Each row below holds a small network's activations on one input, seen along a few directions.
In each table, some parts of the input vary, and every possible input appears once, in random order.
A made-up example of a description, with smaller parts first: one of 3 separate values, together with either a single point or one of 11 places along a line or (one of 4 places along a line, together with one of 5 places around a ring).
Shared parts are said once, and a part with two or three values counts as separate values.
(in the rows, 128 means zero)

Other details of the inputs vary at random and push rows far along two fixed directions, the same in every table; ignore that.

Table:
row 1: [118 131 115 126 121 137 143 116 130 124 122 115 129 137]
row 2: [117 130 115 125 119 145 138 116 127 134 125 129 128 138]
row 3: [134 128 117 126 130 135 142 119 114 119 114 128 129 137]
row 4: [127 124 121 133 129 138 139 135 122 121 116 135 138 147]
row 5: [112 127 118 131 121 142 138 129 135 128 125 125 135 145]
row 6: [127 147 159 115 133 140 148 117 126 116 104 134 125 137]
row 7: [132 104 146 133 132 108  95 137 130 137 132 138 120  98]
row 8: [185 240  99 109 150  86 135 169 130 145 196 125 142 169]
row 9: [117 129 116 129 117 145 135 121 132 133 124 130 131 142]
row 10: [113 133 120 128 118 137 131 117 121 132 119 135 131 143]
row 11: [127 124 117 132 122 143 144 130 130 119 124 126 137 141]
row 12: [128 104 140 129 133 113 106 125 140 138 143 115 116  89]
row 13: [121 145 156 114 127 152 153 113 140 124 116 123 125 134]
row 14: [132 126 119 131 125 141 135 128 118 126 115 139 133 144]
row 15: [120 130 122 131 125 135 129 130 120 121 114 140 131 149]
row 16: [117 104 146 138 132 108  97 140 142 137 138 128 124 100]
row 17: [115 128 117 130 118 140 139 126 135 121 125 123 136 141]
row 18: [124 122 118 133 124 145 143 133 130 126 124 128 137 145]
row 19: [124 133 118 125 128 127 137 116 114 120 111 130 127 139]
row 20: [130 125 121 132 127 143 134 132 120 121 118 138 133 147]
row 21: [129 126 116 131 123 140 147 126 126 118 122 119 133 138]
row 22: [130 126 115 127 126 145 144 117 121 127 124 126 128 137]
row 23: [133 105 144 131 137 100 103 132 128 127 131 123 118  93]
row 24: [130 126 116 128 124 140 147 121 125 121 122 118 130 136]
row 25: [111 133 119 133 119 131 134 125 130 119 118 129 135 143]
row 26: [118 130 115 125 122 142 140 113 126 130 124 123 126 137]
row 27: [134 128 118 128 129 133 143 122 116 116 114 124 131 138]
row 28: [111 133 121 132 120 138 129 125 128 126 119 134 131 147]
row 29: [129 125 115 127 123 148 143 120 122 131 125 132 129 137]
row 30: [135  96 144 136 133 124 102 143 141 136 146 129 121  99]
row 31: [113 135 118 127 120 136 133 115 121 132 118 134 127 139]
row 32: [112 135 119 131 120 131 135 124 127 119 115 123 134 140]
row 33: [123 132 120 129 124 125 138 125 117 114 111 127 131 141]
row 34: [141 100 143 131 138 115 103 134 125 137 137 135 119  92]
row 35: [143 101 143 131 140 112 104 131 125 134 136 129 118  92]
row 36: [129 103 146 135 134 103  99 142 134 125 133 132 125  98]
row 37: [127 101 147 136 137 105  98 145 134 132 133 134 124 101]
row 38: [117 128 117 126 117 145 136 118 127 134 126 129 131 141]
row 39: [130 126 120 133 126 136 140 132 122 114 116 133 138 143]
row 40: [114 128 118 130 119 147 134 126 134 128 126 129 131 146]
row 41: [117 150 158 116 128 143 148 113 134 121 108 128 124 135]
row 42: [126 103 141 133 129 111 106 134 143 132 143 113 120  91]
row 43: [122 108 144 135 130 102 101 133 137 130 136 118 120  92]
row 44: [123 132 119 125 125 133 134 119 113 127 113 140 128 140]
row 45: [138  97 142 135 131 123 103 138 139 141 144 130 121  95]
row 46: [125 103 142 133 130 114 104 137 145 132 143 114 123  92]
row 47: [137  99 142 134 133 116 109 142 140 129 142 118 124  92]
row 48: [115 136 117 126 123 130 137 112 122 124 116 124 127 137]
row 49: [129 124 117 128 121 148 140 122 122 131 126 133 132 141]
row 50: [131 126 115 126 126 141 146 117 123 124 122 122 129 136]
row 51: [142 101 144 135 137 107 107 140 129 125 134 122 123  93]
row 52: [115 135 117 127 123 133 135 112 121 128 117 128 126 138]
row 53: [142 114 181 120 141 129 121 130 147 131 135 123 115  87]
row 54: [185 217 126 111 158  53  95 179 143 156 213 125 128 124]
row 55: [123 130 121 127 123 134 131 121 113 127 114 141 131 144]
row 56: [124 132 119 125 127 130 136 116 113 123 112 134 126 140]
row 57: [141  99 145 132 136 116 100 136 125 138 138 136 122  96]
row 58: [137 143 158 116 135 148 153 119 126 116 107 132 127 136]
row 59: [167 246  99 109 141  88 125 159 138 162 198 134 136 172]
row 60: [115 135 118 128 121 128 138 116 124 121 115 120 128 138]
Description of these inputs: one of 5 places around a ring, together with either a single point or one of 11 places around a ring.
Q: Changing only the place on the ring of 5 turns row 60 into row 27. The same change can be made to row 59. Which row results?
A: row 14
Q: Changing only the place on the ring of 5 turns row 21 into row 42. The same change can be made to row 29. Which row results?
A: row 2
Q: Which other rows does row 54 become when the place on the ring of 11 takes its other values? List them by row number.
A: row 7, row 15, row 19, row 23, row 33, row 36, row 37, row 44, row 55, row 56
Q: Which other rows does row 32 become when the place on the ring of 5 takes its other values? List them by row number.
A: row 8, row 46, row 47, row 54

Table:
row 61: [121 134 129 130 126 129 126 126 121 130 116 142 129 140]
row 62: [116 129 121 128 120 126 133 129 135 118 125 117 131 138]
row 63: [132 128 117 122 125 135 131 114 119 132 123 132 128 131]
row 64: [122 122 117 130 128 144 136 127 136 133 134 124 128 139]
row 65: [120 128 121 129 119 145 131 123 129 132 136 126 129 136]
row 66: [123 134 122 128 128 120 133 115 116 125 118 128 127 133]
row 67: [135 120 113 128 134 139 139 123 121 130 128 126 125 135]
row 68: [111 136 124 129 120 131 129 119 131 134 123 129 126 135]
row 69: [137 126 116 132 126 130 137 126 121 122 120 117 130 132]
row 70: [128 132 117 124 124 132 132 116 117 132 121 133 120 130]
row 71: [119 132 128 129 129 125 128 134 121 120 115 134 134 139]
row 72: [126 127 127 129 126 124 130 136 125 114 118 131 133 143]
row 73: [123 123 119 130 120 138 143 130 135 130 133 122 137 133]
row 74: [109 136 125 130 122 126 130 119 131 128 123 125 130 137]
row 75: [136 122 115 128 126 133 145 126 120 127 127 125 134 129]
row 76: [ 94  13 172 149 118 141  86 114 128 121  81 142 108  59]
row 77: [115 134 121 126 117 137 130 121 132 135 126 131 123 134]
row 78: [119 131 117 134 122 132 135 128 137 116 128 120 133 133]
row 79: [129 127 118 126 127 121 136 124 120 115 120 120 128 134]
row 80: [135 143 164 117 136 144 147 125 132 119 113 133 126 132]
row 81: [129 129 122 135 128 130 132 136 127 112 120 133 136 137]
row 82: [109 134 122 127 124 127 131 127 131 124 123 120 132 135]
row 83: [133 121 124 132 125 136 139 138 125 126 125 136 140 137]
row 84: [119 130 120 124 119 140 128 118 134 136 129 129 132 135]
row 85: [122 132 119 125 130 122 134 122 116 121 117 123 129 131]
row 86: [132 120 122 132 134 142 133 135 126 129 127 137 130 143]
row 87: [171 171 123 122 151  77 103 157 139 140 187 119 124 105]
row 88: [130 126 126 130 124 143 128 131 119 128 129 140 132 140]
row 89: [164 187 170 106 153  95 116 150 159 150 185 116 117 104]
row 90: [139 143 156 113 136 140 152 112 127 119 114 122 121 124]
row 91: [158 175 141 123 150  73  93 160 138 152 181 135 126 117]
row 92: [143  49 181 149 142  90  58 157 149 139 146 123 112  38]
row 93: [124 128 119 135 119 136 135 131 136 126 126 115 133 136]
row 94: [129 128 125 126 125 138 125 126 124 132 122 143 134 140]
row 95: [134 126 117 126 125 140 133 118 114 129 130 129 126 132]
row 96: [125 134 120 126 127 125 132 114 116 131 118 131 123 131]
Q: Changing only one part turns row 84 into row 63. The same change can be made to row 68. Which row results?
A: row 96
Q: What is each input in this table made of?
A: one of 3 separate values, together with either a single point or one of 11 places around a ring
Q: List by row number the other rows that have the choice among 3 separate values in common with row 92.
A: row 61, row 71, row 72, row 76, row 80, row 81, row 83, row 86, row 88, row 91, row 94
Q: Which other rows does row 92 become when the choice among 3 separate values takes its other values? List them by row number.
A: row 69, row 93

Table:
row 97: [140 120 123 131 128 125 122 133 119 131 134 131 130 124]
row 98: [132 132 135 125 129 115 124 127 122 124 123 130 126 120]
row 99: [127 136 110 131 119 142 141 128 116 125 117 140 137 153]
row 100: [131 132 137 125 126 125 130 124 135 127 131 118 126 118]
row 101: [125 129 124 130 125 114 116 130 123 127 128 131 129 123]
row 102: [122 125 123 129 129 117 125 129 132 129 133 121 126 123]
row 103: [135 125 135 124 137 129 133 129 131 125 135 123 125 120]
row 104: [137 118 122 131 133 127 124 134 124 131 135 126 127 127]
row 105: [117 138 111 131 124 138 138 126 122 123 117 133 134 158]
row 106: [125 132 137 126 134 117 122 130 128 125 125 127 123 125]
row 107: [133 129 135 127 135 118 127 128 127 125 125 124 123 123]
row 108: [134 126 138 129 135 129 125 136 129 130 129 135 124 127]
row 109: [134 129 139 128 129 125 121 132 127 129 127 140 129 125]
row 110: [114 141 113 129 114 145 141 122 130 125 123 128 137 152]
row 111: [129 124 127 132 122 133 123 135 137 135 138 128 129 123]
row 112: [123 145 125 126 122 138 140 123 118 120 111 140 136 152]
row 113: [132 126 122 131 125 126 127 126 133 130 136 118 128 117]
row 114: [137 128 133 128 138 122 128 128 126 126 126 124 124 121]
row 115: [142 127 133 124 133 125 127 128 121 122 129 132 126 118]
row 116: [133 135 106 127 122 140 144 122 113 118 119 132 135 147]
row 117: [135 131 135 126 129 128 131 125 134 128 131 119 126 116]
row 118: [122 142 122 124 128 137 153 118 124 120 115 123 131 148]
row 119: [134 125 138 124 135 131 130 133 134 132 133 129 128 124]
row 120: [127 127 140 127 134 129 127 133 137 132 133 132 128 127]
row 121: [118 130 128 131 121 124 118 129 137 131 135 123 129 123]
row 122: [121 127 125 132 130 118 115 133 129 129 130 129 127 129]
row 123: [138 125 136 125 136 128 125 134 129 130 128 132 126 126]
row 124: [138 127 138 125 128 135 131 129 133 131 136 122 127 120]
row 125: [133 118 124 130 132 129 128 133 129 133 140 123 129 125]
row 126: [131 127 139 129 134 127 122 134 132 130 129 135 126 129]
row 127: [124 122 127 132 130 127 122 135 136 134 138 131 130 128]
row 128: [131 121 125 134 131 127 120 138 129 133 133 133 126 128]
row 129: [119 139 113 130 114 148 143 124 132 127 124 131 137 153]
row 130: [134 123 122 128 125 131 127 128 134 127 140 120 127 118]
row 131: [136 123 137 125 136 131 132 131 129 131 135 124 126 123]
row 132: [140 123 136 127 137 128 128 132 124 129 131 127 125 125]
row 133: [136 139 121 124 125 144 149 122 112 121 115 134 135 150]
row 134: [124 132 139 128 134 120 120 131 130 127 125 130 124 127]
row 135: [135 121 125 130 124 133 126 131 132 133 141 121 129 122]
row 136: [128 127 124 130 122 123 126 126 134 129 135 117 128 119]
row 137: [127 134 139 127 129 118 118 130 124 126 124 135 128 124]
row 138: [133 139 119 123 131 143 150 121 119 116 116 129 129 149]
row 139: [126 124 123 130 131 119 127 129 131 129 134 119 127 123]
row 140: [141 126 137 125 131 127 124 133 124 130 127 137 130 123]
row 141: [120 130 126 129 120 121 121 128 136 130 134 120 128 121]
row 142: [126 133 107 126 126 144 150 122 123 120 125 124 133 148]
row 143: [136 120 120 129 134 125 124 131 125 125 135 125 125 123]
row 144: [117 127 127 131 129 120 120 132 134 131 134 126 128 127]
row 145: [129 127 122 130 125 113 120 129 122 127 128 129 128 122]
row 146: [127 121 126 132 130 129 125 137 134 135 137 130 128 127]
row 147: [123 130 141 127 133 126 124 131 135 130 132 130 127 126]
row 148: [128 122 126 133 131 125 118 136 131 132 133 134 128 130]
row 149: [120 132 140 126 133 122 124 130 135 129 130 127 126 125]
row 150: [131 119 125 128 131 129 126 135 133 135 137 127 130 126]
row 151: [127 134 137 124 125 123 128 125 135 127 130 120 125 118]
row 152: [123 140 125 126 127 148 151 127 127 125 118 133 133 152]
row 153: [118 127 125 129 129 118 122 131 133 130 133 122 127 125]
row 154: [132 122 125 128 123 133 124 133 137 135 138 125 131 123]
row 155: [123 135 133 115 130 132 120 102 122 155 134 137 109 117]
row 156: [129 131 135 126 134 116 125 128 127 125 125 125 122 123]
row 157: [ 69   5 149 156 101 171 118  93 113  98  44 138 125  93]
row 158: [134 123 120 132 134 120 124 130 125 128 131 123 126 123]
row 159: [121 132 138 125 133 119 127 129 133 127 129 124 125 123]
row 160: [127 130 139 128 134 123 120 132 130 128 127 133 125 128]
row 161: [137 124 120 131 129 118 123 129 120 128 129 128 129 119]
row 162: [128 134 137 125 128 115 121 128 123 125 123 132 127 122]
row 163: [116 149 124 123 117 140 147 118 129 120 115 123 133 147]
row 164: [135 119 123 130 132 126 121 136 128 132 133 130 128 128]
row 165: [120 125 127 131 130 124 120 133 135 132 136 128 129 128]
row 166: [133 128 134 126 137 124 133 127 131 128 130 121 126 119]
row 167: [122 135 141 126 124 126 123 127 138 129 131 124 127 122]
row 168: [123 136 106 129 127 139 150 120 123 123 120 122 134 148]
row 169: [137 128 138 129 130 127 123 135 124 130 127 140 128 124]
row 170: [137 129 135 124 128 133 131 126 134 125 136 121 125 116]
row 171: [135 128 139 124 126 135 128 131 137 132 134 126 129 121]
row 172: [122 127 123 130 130 115 118 132 128 128 129 126 125 127]
row 173: [133 126 122 131 126 115 121 128 121 127 128 128 129 121]
row 174: [129 130 141 127 125 133 125 130 140 132 134 130 128 124]
row 175: [131 124 126 132 126 123 117 134 126 132 132 139 132 127]
row 176: [126 125 122 130 130 114 121 130 127 127 129 124 124 125]
row 177: [118 146 127 125 118 146 145 121 131 123 118 129 135 150]
row 178: [113 143 106 117 120 147 137  95 114 150 124 138 117 146]
row 179: [130 124 122 131 132 116 123 130 126 127 130 123 125 125]
row 180: [133 143 118 125 126 137 149 118 113 118 110 131 134 145]
row 181: [125 131 136 124 133 119 130 127 132 127 129 122 124 121]
row 182: [124 128 124 129 121 121 124 127 135 129 134 118 127 120]
row 183: [132 130 140 128 126 135 128 133 137 132 134 129 127 122]
row 184: [136 131 135 126 130 117 126 126 122 124 124 129 127 120]
row 185: [124 129 126 131 125 116 114 132 124 129 128 134 130 125]
row 186: [131 134 109 127 120 142 141 126 116 125 117 137 138 152]
Q: Changing only one part turns row 180 into row 161. The same change can be made to row 118. Which row results?
A: row 139
Q: Changing only one part turns row 124 into row 135. The same change can be made to row 132. Which row results?
A: row 104
Q: What is each input in this table made of?
A: one of 2 separate values, together with either a single point or (one of 4 places along a line, together with one of 11 places around a ring)
Q: Which other rows does row 147 become when the place on the line of 4 takes its other values? List them by row number.
A: row 112, row 160, row 177
Q: Which other rows does row 159 become when the choice among 2 separate values takes its other values? List them by row number.
A: row 153
Q: Which other rows does row 146 become when the choice among 2 separate values takes its other values? List them by row number.
A: row 152
